Each row below holds a small network's activations on one input, seen along a few directions.
Each table varies a few parts of the input and shows all the possible inputs, shuffled.
Descriptions start from the smaller parts, as in this example, which fits no table here: values(3) and (point or ring(11) or (ring(5) and line(6))).
Shared parts are said once, and a part with two or three values counts as separate values.
(in the rows, 128 means zero)

Other details of the inputs shift rows strongly along two fixed directions, in all tables alike. That doesn't count.

A family of inputs:
row 1: [153 144 134 190 109  86 103 118  46  56 143  86 188 145 167]
row 2: [132 135  30 129 150 195 104 124 124 136 131 119 115 127 206]
row 3: [150 168 161  91  78 126 174 163 140 135 174 111 184 116  61]
row 4: [132 116 160 154 105  97 135 111 138 107 156  99 137 145  44]
row 5: [ 99 104 154  98 179 125 205 223 170  96 125 198  87  83 121]
row 6: [163 142 158 168 108  67 101 107  56  46 104  87 186 155 147]
row 7: [141 173 160 135  88  48 152 132  86 106 159 112 193 121 121]
row 8: [146 135 182 131 113  78 132  89 172 134 127 140 133 135  68]
row 9: [131  89 129 246 157  92  57  78  49  59  89  77 134 184 194]
row 10: [116 166 189 152 111  82 135 116 149 151 175 148 154 142 104]
row 11: [ 93 119 150  57 191 186 191 228 224 131 128 238  75  78 122]
row 12: [109  90  46 150 172 192  83  88 147 145 117 126  63 144 167]
row 13: [ 97  90  94 215 163 174  58 112  66 118 123 101 101 156 219]
row 14: [102 103 124 159 155 125  99 102 100 150  87 122 104 149 178]
row 15: [105 108   7  93 158 237 114 151 116 184 112 118  85 106 219]
row 16: [139 191 158  96  97 106 141 136 135 137 161 148 170 115 124]
row 17: [166 125 144  97  99 128 122 125 114 107 102 118 147 119  96]
row 18: [143 129  48  90 138 183 110 115 139 131 119 130 100 122 151]
row 19: [104 125 152 118 113 174 148 155 168 188 169 125 122 129  80]
row 20: [104 102  51 169 172 196  91 109 145 164 140 123  83 148 197]
row 21: [117 104 183 145 157 110 191 216 152  38 131 182 127 104  96]
row 22: [102  99 134  67 132 179 136 125 176 221  96 159  72 101 101]
row 23: [137 177 172  32 102 141 141 144 167 176 118 173 145 114 113]
row 24: [163 135 138  88  96  82 145 121 121 122 103 121 149 110  94]
row 25: [120 139 124  55 123 155 126 145 119 176  90 145 122 108 161]
row 26: [139 112 191 133 105 109 127 111 147 134 118 121 129 131  59]
row 27: [146 123  81  52 137 206 103 124 158 171  81 157  88 101 162]
row 28: [ 89 105  85 134 147 174 133 136 146 193 147 119  93 128 149]
row 29: [168 105  54 206 132 104  84  85  43  14 115  56 149 159 156]
row 30: [133 143 188 134  88  28 182 107 158 124 172 107 158 134   5]
row 31: [167 121  60 190 122  51 117  83  56  35 122  64 155 145 141]
row 32: [ 86 141 166 114 117 128 145 143 142 201 156 148 120 121 118]
row 33: [131 164 217 136 110  59 138 100 156 138 135 147 156 149  83]
Each input here is: values(3) and (point or (values(2) and ring(5))).
Changing only the values(3) part turns row 12 into row 30. The same change can be made to row 10. Which row results?
Answer: row 32
Which other rows agree with row 21 in the values(3) part? List them by row number.
Answer: row 1, row 3, row 4, row 6, row 9, row 13, row 17, row 19, row 26, row 29

A family of inputs:
row 34: [120 113  47 140 154 186 104 119 106 131 123 112 101 122 185]
row 35: [132 163 191  46  92 109 162 148 153 157 124 155 153 109  68]
row 36: [165 136 142 140 109  87 135 120 108  84 116 108 159 131 114]
row 37: [143 123 128 169 118  74 113  85 104  83 120  90 146 158 108]
row 38: [125 113 119 123 156 130 151 150 157 111 128 151 107 113 119]
row 39: [136 118  77 130 147 175  96 131 103 119 115 118 118 133 185]
row 40: [111 120 151 122 143 130 151 143 175 135 130 159 108 125 101]
row 41: [100 111 146 128 136 148 149 155 160 139 141 149 106 122 102]
row 42: [137 147 128 163 120  81 122 125  85  94 134 108 167 140 168]
row 43: [164 146 170 155 100  46 132 111  93  68 114 107 183 133 117]
row 44: [ 98 132 111  86 123 190 137 145 165 204 142 142 106 121 130]
row 45: [133 111  68 110 136 169 110 120 126 137 118 127  99 114 151]
row 46: [144 133 137 156 103  81 121  94 121 103 137 108 145 144 102]
row 47: [ 93 132 135  93 127 181 130 139 161 225 144 145 104 125 130]
row 48: [122 121  63 136 153 189 101 128  97 127 114 121 105 128 199]
row 49: [124 150 192  86  91 112 146 120 169 191 149 149 131 121  57]
row 50: [138 120 148 178 124  68 104  78  98 103 119  93 142 161 113]
row 51: [161 127 147 197 105  45 120  82 101  63 123  82 169 155 103]
row 52: [118  90  93 153 153 175  79  96 113 157  88 114  89 138 181]
row 53: [128 137 225 186 109  25 163 128 134  93 168 124 166 145  49]
row 54: [117 156 138  94 118 149 134 142 124 153 130 145 138 112 143]
row 55: [105 163 169  57  94 164 168 146 188 209 161 156 128 108  60]
row 56: [143 148 164  50  91 133 176 151 181 170 138 146 141  93  46]
row 57: [124 101  90 146 178 157 120 147 124  93 101 147  92 128 184]
row 58: [121 153 201  76 124 104 177 173 175 136 132 184 139 103  86]
row 59: [141 115  89 126 141 142 107 117  98 101  98 113 117 138 158]
row 60: [107  87  77 138 169 180 127 158 130 117 124 139  85 112 161]
row 61: [154 125 112 146 122  79 128 103 104  79 124  95 147 137 104]
row 62: [157 150 148 174 114  56 111 110  78  62 133 100 186 145 145]
row 63: [121 113 114 165 142 143  84  98 110 144 126 108 120 150 161]
row 64: [116 103  69 147 150 187  81 109 117 141 115 112 102 142 183]
row 65: [121 166 159  42  98 159 178 179 175 197 158 159 138 104  86]
row 66: [129 143 138  79 111 141 127 137 131 150 117 153 128 109 135]
row 67: [121 130  99  64 128 198 132 152 161 182 138 143 110 103 120]
row 68: [131 112 163 214 153  51 121 101 117  75 129 120 134 158 125]
row 69: [105 100 106 149 166 159 113 157 103 101 106 146 103 121 194]
row 70: [137 145 194 129 111  71 183 170 142  86 159 144 159 120  64]
row 71: [145 134  97 171 123  85 132 119 100  92 152  91 157 139 139]
row 72: [135 117  80 107 136 175 105 128 115 132 107 134 101 122 170]
row 73: [ 99 114  95 148 151 185  91 104 117 176 122 123  93 138 177]
Changing only one part turns row 43 into row 52. The same change can be made to row 69. Which row results?
Answer: row 53
Changing only one part turns row 64 into row 62. The same change can be made to row 40. Which row results?
Answer: row 58
What is each input in this table made of?
Answer: line(5) and (values(2) or line(6))
Change only the line(6) part in row 34. List by row number the other rows that result.
Answer: row 45, row 56, row 61, row 67, row 71
Change only the values(2) part in row 60. List by row number the other rows that result.
Answer: row 38
Change only the line(6) part in row 46. List by row number the other rows that result.
Answer: row 37, row 44, row 51, row 55, row 64

A family of inputs:
row 74: [162 155 174 163  76   7 142  89 105  88 159  93 187 141  65]
row 75: [ 74  97 153  62 165 234 148 194 199 212 116 204  59  90 126]
row 76: [131 115 129 176 135 111  96  83 111 120 105 105 125 153 148]
row 77: [142 130 101 154 143 111 105 120  91 104 118 107 144 144 181]
row 78: [149 126  80 139 130 153  96 107  88 104 118 100 132 129 161]
row 79: [137 160 192 153  90  40 148  95 119 108 146 104 174 153  64]
row 80: [142 105  95 165 164 102 142 145 117  59 115 122 124 130 152]
row 81: [ 71  77  83 132 193 224 108 166 128 148 103 163  53 119 201]
row 82: [111 130 112 131 143 150 104 118 120 150 131 127 115 146 157]
row 83: [108 103  48  81 159 250  80 124 116 170  69 143  69 115 217]
row 84: [113 169 189  44  82 150 176 146 188 219 174 148 138 108  22]
row 85: [123 124 106 177 125 122 106 105 103 109 136  96 137 155 150]
row 86: [133 153 171  37  80 128 169 153 169 198 143 139 145 103  51]
row 87: [135 136 123 163 121  88 114  89 100 108 116 110 141 139 148]
row 88: [130  96 101 159 133 138  84  89 111 140 112 101 109 146 147]
row 89: [175 170 177 159  73  29 149 115 103  51 156  96 210 142  77]
row 90: [139 128 140 175 137  95  99  99 114 113 130 113 140 155 145]
row 91: [142 177 190 109  93  59 157 127 145 136 165 141 173 125  78]
row 92: [109  92  64 126 161 234  79 109 131 191 106 123  71 127 182]
row 93: [144 137 106 167 120 101 113  93  97 111 142  98 145 133 137]
row 94: [128 166 187  45  88 122 178 150 170 190 131 149 151 106  62]
row 95: [133 109 128 167 155 112 127 155  92  46 113 139 128 124 166]
row 96: [128 148 216 101 113  74 200 192 157 113 151 162 160 103  62]
row 97: [119 117  59  90 161 223  81 136 112 152  96 146  90 121 216]
row 98: [114  95  91 169 173 132 125 132 127  82 121 129  96 141 150]
row 99: [141 123  91 162 127 124 113 121  96 101 120  95 147 141 173]
row 100: [132 156 185  26 109 137 205 195 207 143 146 192 129  85  34]
row 101: [121 129  96 134 124 153 115 121 125 143 130 126 122 125 163]
row 102: [ 92 121 126  48 125 246 129 157 200 245 125 170  80 105 124]
row 103: [146 143 168 169  87  31 131  87 102  95 156  83 174 158  64]
row 104: [108 131 190  44 129 163 191 183 236 192 145 196  98  94  37]
row 105: [153 120  95 140 115 115  94 100  84  92 112  96 139 136 146]
row 106: [131 107  95 172 163 102 134 130 125  67 124 135 111 127 154]
row 107: [149 126  92 157 129 121 113 109  89 110 126  86 145 135 152]
row 108: [117 107 128 185 160  99 130 145 103  71 125 142 119 123 168]
What is each input in this table made of?
Answer: line(5) and (values(2) or ring(5))
Changing only the line(5) part turns row 79 into row 76. The same change can be made to row 81. Which row results?
Answer: row 75
Change only the values(2) part in row 108. List by row number the other rows that result.
Answer: row 106
A walk changes only the ring(5) part. It starts at row 87 and steps to row 91. List the rest of the walk in order.
Answer: row 101, row 93, row 74
Which other rows agree with row 107 in the line(5) part? List them by row number.
Answer: row 77, row 80, row 86, row 94, row 96, row 99
